A small network was shown many inputs. Here are its activations along a few directions, one row for each input.
Each table varies a few parts of the input and shows all the possible inputs, shuffled.
Descriptions start from the smaller parts, as in this example, which fits no table here: values(2) and (point or ring(9) or (ring(5) and line(6))).
Shared parts are said once, and a part with two or three values counts as separate values.

Other details of the inputs shift rows strongly along two fixed directions, in all tables alike. That doesn't count.

Rows:
x1: [-11  -8  13  19   1   6   6  19  -8  -4   5  -2 -12  11   5]
x2: [ 20  22 -11  -3   9  15 -14  -4 -15  -9 -24  -1  20  11  -6]
x3: [ -2 -14  18  18   3   2  10   7   2  -2   8  -7 -12  14   6]
x4: [ 13  13  35 -47 -23 -40   7 -17 -39  14  18   5   7 -22  34]
x5: [  6   8  15 -57 -33 -41  -2 -21 -22  18  20   3  -2 -33  27]
x6: [-25  -8  -3  10  -1   4   7  11  17   2   6   7 -11 -11  -1]
x7: [ 18  10 -29 -13   9   1 -12 -17  19  -4 -10  11  16   7 -16]
x8: [ 19   6 -29 -10  -7  10 -22   1   1 -11 -11  11  11   0 -23]
x9: [-13 -12   3  15  -4   7   4  24  -6   2   3  -1 -17  -2  -5]
x10: [ 26   2 -28 -13  -1   3 -19 -12  10  -8  -9   3   8  10 -20]
x11: [-18  -3   6  13  -1  13   5  16  -5   6  -7 -12 -15 -11   3]
x12: [ -6 -18  10  16   0  -3   7  -1  10  -2  13 -14 -10   8   1]
x13: [ 13  16 -23  -5  10   8 -10   3  -6  -2 -18  19  21   4 -20]
x14: [ 25  14 -11  -2  19   3  -3 -14   2  -7 -12  14  26  19  -9]
x15: [-10  -9  12  15   4   2   7  -9  12   2   4 -25  -8  -1  10]
x16: [-14 -11   8  16  11  -5  15  -7  18   2  12  -6  -2   5   5]
x17: [-21  -6   0   8  -8  13   0   8  11   2  -2 -12 -17 -17   3]
x18: [-20  -1  12  20  11   3  14  13  -1   1   3   7  -4   7   8]
Description of these inputs: values(3) and ring(6).
Q: The inputs of x2 and x17 match in every part but the ring(6) part. If x18 is changed in the same way as x2 into x17, which row does it become?
A: x6
Q: Start at x1 and move only the ring(6) part, one step at a time. The first step leads to x3. Which rows follow, in order?
A: x12, x10, x8, x9

Rows:
x19: [ -1  -8 -26  27  15  24  -7  10  20  -7 -15  -8  -3  13 -28]
x20: [ 37  22 -45 -12  11  20 -30 -13  -1 -10 -34   0  28  10 -33]
x21: [  2  -5 -22  22  11  29 -12  -4  33 -11 -17 -18  -6   9 -16]
x22: [  8   4  42 -46 -24 -47  14 -17 -36  19  27   4  -2 -18  39]
x23: [-10   0   6  -1  -9   6  -1  15 -10   3  -3  -1 -15  -8   8]
x24: [-46 -30  12  37   4  12  21  14  42   5  15 -17 -39  -6  11]
x25: [ -2   8  36 -42 -29 -46  10 -14 -41  14  29   3   5 -25  37]
x26: [  2  -6 -14  33  16  27  -4  10  15 -13 -13  -5   5  15 -23]
x27: [ 54  19 -29  -5  23  11 -21 -22   2 -16 -26   8  36  36 -27]
x28: [ -9  -5   3   1 -10   1   1  19  -9   0   4   8 -14  -2   1]
x29: [-16  -4  -2  -2  -2  -5   6   6   3  10   4   2  -8 -11   0]
x30: [ -8  -2  12   5  -5   3   4   5  -7   2   1  -8  -3 -11   5]
x31: [ 40  38 -21 -61 -16 -19 -24 -12 -38  -1 -13  39  35 -10  -6]
x32: [ -6 -12   0  -3 -11  -6   0  -1  12   0  13  -2 -11  -7   0]
x33: [-45 -23  24  48  16  10  27  14  24   2  14 -18 -25   8  16]
x34: [ -7   7  31 -44 -29 -43  13  -4 -36  18  27  21   5 -35  27]
x35: [ 47  25 -30  -7  28  12 -17 -24   6 -13 -30  12  37  32 -22]
x36: [-38 -28  24  50  10   9  22  17  19  -2  18 -21 -26  12  11]
Q: The inputs of x24 and x21 match in every part but one. If x33 is changed in the same way as x24 into x21, which row does it become?
A: x25
Q: What do these inputs look like to the network?
A: values(3) and line(6)
Q: Change only the line(6) part in x19. List by row number the other rows that result.
A: x26, x27, x28, x32, x36
Q: Change only the values(3) part in x29. List by row number the other rows that result.
A: x19, x20
